Each row below is a small network's average activation on inputs in which a field has the value named, seen along a few directions.
Values that are neighbours, or in one group, have similar rows; names and order tell nothing.
Strong random noise was added to every row along 2 fixed directions; ignore it. To show where, here is one row again and again, with new noise each time:
[ 216  306 -198 -262   94  398   -5    3  328  160 -169  147   53 -355
  102 -386   70]
[ 105  233 -461  569  139   60  229  -75  146 -187   64  -15 -366  135
  590 -230 -277]
[ 200  293 -259 -242   59  428    4  -31  258  249  -34   84  200 -234
   81 -427   93]
[ 212  304 -203 -201  107  363   12    6  332  109 -186  151  -20 -348
  147 -363   36]


Values of Piv:
j1: [-402 -391 -215   12  149  -33 -227  -41  129  144  367 -410  588  240
  -45  -23  203]
j10: [-103   33   46 -290 -258 -195   24   49 -289  434  567 -722  710  341
   26  -81  -14]
j8: [ 142  165 -416 -155 -116  544  -17    4   93  311   81  -16  508 -139
   40 -349  -15]
j12: [ 445  106  196 -234 -252  415  164  159 -213   88  331  170  173 -129
 -325  157  322]
j7: [  89 -246  396  184  130 -416 -195   96 -214 -341 -642  403 -872 -218
   68  227 -252]
j5: [-175 -419 -106  275  121 -151 -295 -285   74 -109 -229  139  -60  215
 -234  140 -147]
j13: [ 160   86  205 -407 -231 -101   31  207 -363  144  494 -568  576  201
 -597   16   -6]
j14: [-149  111 -130  438 -118 -302  362 -226   46 -342  207   87 -695  244
  644  439   25]
j11: [  32   41  474 -588 -288 -373 -180 -106 -326  -54  -75  335  -90 -174
 -266  315  152]
j15: [-257 -142  105 -341 -279 -178   91 -301  -75  -63  336  130  157   89
  -61  253  200]
j9: [-473 -386 -142  139  209 -382   74 -166  -84 -177 -200  198   31  243
  282  282  137]
j6: [ 116 -149  103  645  -59 -534   59  367 -444 -185  122 -405 -268  516
  -76   44 -588]
j2: [-226  -60  253  141  326  217 -169   82   81  246 -276 -497  375  -40
 -469 -158   11]
j3: [-256   21  -87  597  270 -103  322  127  458 -378 -363  247 -607 -261
  606   30   32]
j4: [ 299   78  394  -51   29  230 -221  127   47 -191 -397  527 -588 -246
 -364  180  -92]
A value of Piv combines one of 5 hidden first parts with one of 3 second parts; all combinations occur once.
Changing only the second part turns j6 into j4. j1 has the same second part as j6; what does that change turn j1 into? -> j3
Changing only the second part turns j14 into j10. j12 has the same second part as j14; what does that change turn j12 into? -> j13

Values of Bemu:
k9: [  17 -177  -67  567   39 -123 -122   65 -242  127  379 -414  371  515
 -276 -162 -355]
k3: [  83   27    5 -352  -26  542 -128  -82  477  -26 -443  608 -349 -554
   73   65  305]
k14: [-157 -218  -33  582   13 -455  -36 -279 -358 -154  334  105 -161  662
   50  251  139]
k4: [ 122  156  -25 -719 -213  744   30  120  271  593  130  -39  742 -514
 -155 -394  525]
k2: [ 278  -89 -145  306  105  -98 -149  452   46 -221 -623  -57 -595 -210
  268 -238 -395]
k7: [ -71   66  168  369   18 -769  323 -125  202 -601  -93  -75 -880 -166
  859  561 -413]
k5: [ 109  183   79  812  -31 -507  370  101 -436 -463  243 -360 -611  349
  141  322 -686]
k10: [ 150  123  480 -495 -241 -297  -82   18 -197  111  304 -142   33  -70
 -129  127   69]
k13: [ 237  -73 -132  433   36 -264   96   -6 -496 -141 -264  109 -468  252
   -1  196 -334]
k1: [-507 -315  294  166  188 -315 -212  106   46 -513 -207  -77 -419   75
   17  314 -162]
k11: [ -95  229   88 -599  260  682 -322   85  675  377 -640  -33  195 -725
 -346 -179  329]
k15: [  30   76   -1 -241  -18  275 -129 -137  106 -125 -176  657  -26 -320
  -52 -356    6]
k12: [-243 -282 -545  495   -9 -270  371 -510 -312  -61  551  -21  221  874
  400   66   32]
k6: [-472  -30   89 -582  120  131 -124   61  392  283 -304    3  618 -405
 -257   -8  435]
k8: [ 384  244 -462  781   20  -85  528  148 -182 -305  590 -269 -220  593
  464  -57 -287]
A value of Bemu combines one of 5 hidden first parts with one of 3 second parts; all combinations occur once.
Changing only the second part turns k1 into k10. k2 has the same second part as k1; what does that change turn k2 into? -> k8
Changing only the second part turns k5 into k13. k4 has the same second part as k5; what does that change turn k4 into? -> k3
